Each row below holds a small network's activations on one input, seen along a few directions.
Each table varies a few parts of the input and shows all the possible inputs, shuffled.
Descriptions start from the smaller parts, as in this example, which fits no table here: one of 4 places along a line, together with either a single point or one of 9 places along a line or (one of 3 separate values, together with one of 5 places around a ring).
Shared parts are said once, and a part with two or three values counts as separate values.
(in the rows, 128 means zero)

Other details of the inputs shift rows strongly along two fixed directions, in all tables alike. That doesn't count.

A family of inputs:
row 1: [144 127 162 102 117 170 110 109 153  96 119 124 121]
row 2: [ 86 149  95  92 151  97 163 158 143 149 172 167  64]
row 3: [121 153 106 104 116 149 115 114 150 114 131  78 178]
row 4: [107 157 130  96 155  80 164 153 140 122 163 147  39]
row 5: [ 99 142 105 110 109 139 136 128 161 123 130 105 164]
row 6: [159 136 143  94 121 180  94  90 145 103 117 110 136]
row 7: [164  81 128 207 146 106 120 135  49 175  97 144 168]
row 8: [124 147 142 111  96 137 124 120 160  88 118  72 156]
row 9: [138  63 133 227 108  97 143 136  93 143  97 109 183]
row 10: [150 154 113 101 102 152 115 105 130  86 130  90 147]
row 11: [112 149 122  98  95 169 109 122 143 116 119 136 179]
row 12: [103 161  95  88 177  89 153 150 130 152 179 153  55]
row 13: [118 132 121 109  78 153 123 123 150  82 140 116 161]
row 14: [137 158 120 108 110 139 116 107 153 100 117  68 158]
row 15: [137  98 161 202 183  41 166 169  66 189 118 181  50]
row 16: [114 142 122  82 188 126 125 130 145 161 160 168  56]
row 17: [160  39 151 220 122 137 120 127  86 145  92 154 158]
row 18: [121 118 125  96 106 194 101 111 155 115 123 136 158]
row 19: [146  71 151 219 109 114 125 137  72 147  89 149 177]
row 20: [120 182 136  90 170  92 138 138 135 153 147 154  52]
Each input here is: one of 4 places along a line, together with one of 5 places around a ring.
The inputs of row 15 and row 7 match in every part but the place on the ring of 5. If row 4 is changed in the same way as row 15 into row 7, which row does it become?
Answer: row 12
Which other rows does row 11 become when the place on the line of 4 takes its other values? List them by row number.
Answer: row 2, row 5, row 18
Which other rows does row 10 become when the place on the line of 4 takes its other values? List them by row number.
Answer: row 6, row 14, row 20

A family of inputs:
row 21: [142  81 132 171 128 130 130 130 101 140 118 145 136]
row 22: [114 178 107  50  71 187 106 103 186  59 143  71 179]
row 23: [114 108 125 156 147  98 148 150 113 159 130 157 110]
row 24: [171  86 162 174  77 183  90 101 103 100  73 104 217]
row 25: [134 107 120 167 134 112 134 137  95 154 116 138 146]
row 26: [130 123 126 173 128  86 144 142 100 143 115 113 146]
row 27: [111 123 131 164 141  72 157 154 116 149 128 131 112]
row 28: [130 188 141  43 112 182  96  97 180  84 133 102 130]
row 29: [154 101 132 157 155 125 120 122  95 154 117 144 119]
row 30: [127 120 120 160 146  71 159 148 109 139 136 117  99]
row 31: [151 126 155 111  79 192  94  97 147  77 105 103 176]
row 32: [ 91 173 118  53 119 148 132 128 188 101 162 132 101]
row 33: [ 99 186 114  81 149  90 149 139 163 126 158 110  84]
row 34: [149 107 146 152 159 104 137 133 103 144 124 147  78]
row 35: [172  73 145 171  79 193  89  97 103  98  88 111 213]
row 36: [ 92 196 102  48 132 128 135 128 182 112 163 109 102]
row 37: [139 133 132  97 127 162 109 112 141 109 135 131 120]
row 38: [129 117 112 150 161  94 146 141 105 162 134 140 102]
row 39: [137 134 115 102  86 178 108 106 145  84 126  91 181]
row 40: [107 167 117  69 161 127 131 130 158 139 160 144  76]
row 41: [157  81 138 171  76 185  94 106 103 108  88 108 229]
row 42: [135 150 149 105 125 147 111 117 137 121 118 131 128]
row 43: [144  87 146 170 135 134 118 129 100 149 107 157 138]
row 44: [ 80 170 115  81 138 106 149 148 171 131 158 140  89]
row 45: [ 98 171 123  70 153 126 130 136 158 142 157 156  83]
row 46: [115 107 116 160 139  87 157 149 116 148 136 140 104]
row 47: [149 101 138 163 144 128 117 126  92 156 110 154 134]
row 48: [118 116 127 165 138  73 161 150 117 140 133 127 103]
row 49: [135 101 123 150 158 108 140 138 103 152 137 151  92]
row 50: [114 128 113 153 146  85 151 149 109 160 132 138 114]
Describe the family of inputs behind these rows.
Answer: one of 5 places around a ring, together with one of 6 places along a line
The inputs of row 24 and row 28 match in every part but the place on the ring of 5. If row 27 is changed in the same way as row 24 into row 28, which row does it become?
Answer: row 33
Start at row 34 and move only the place on the line of 6, one step at a time. The first step leads to row 37. Which rows follow, in order?
Answer: row 49, row 39, row 22, row 30
Start at row 22 and move only the place on the ring of 5, one step at a time. The first step leads to row 46. Which rows follow, in order?
Answer: row 44, row 50, row 36
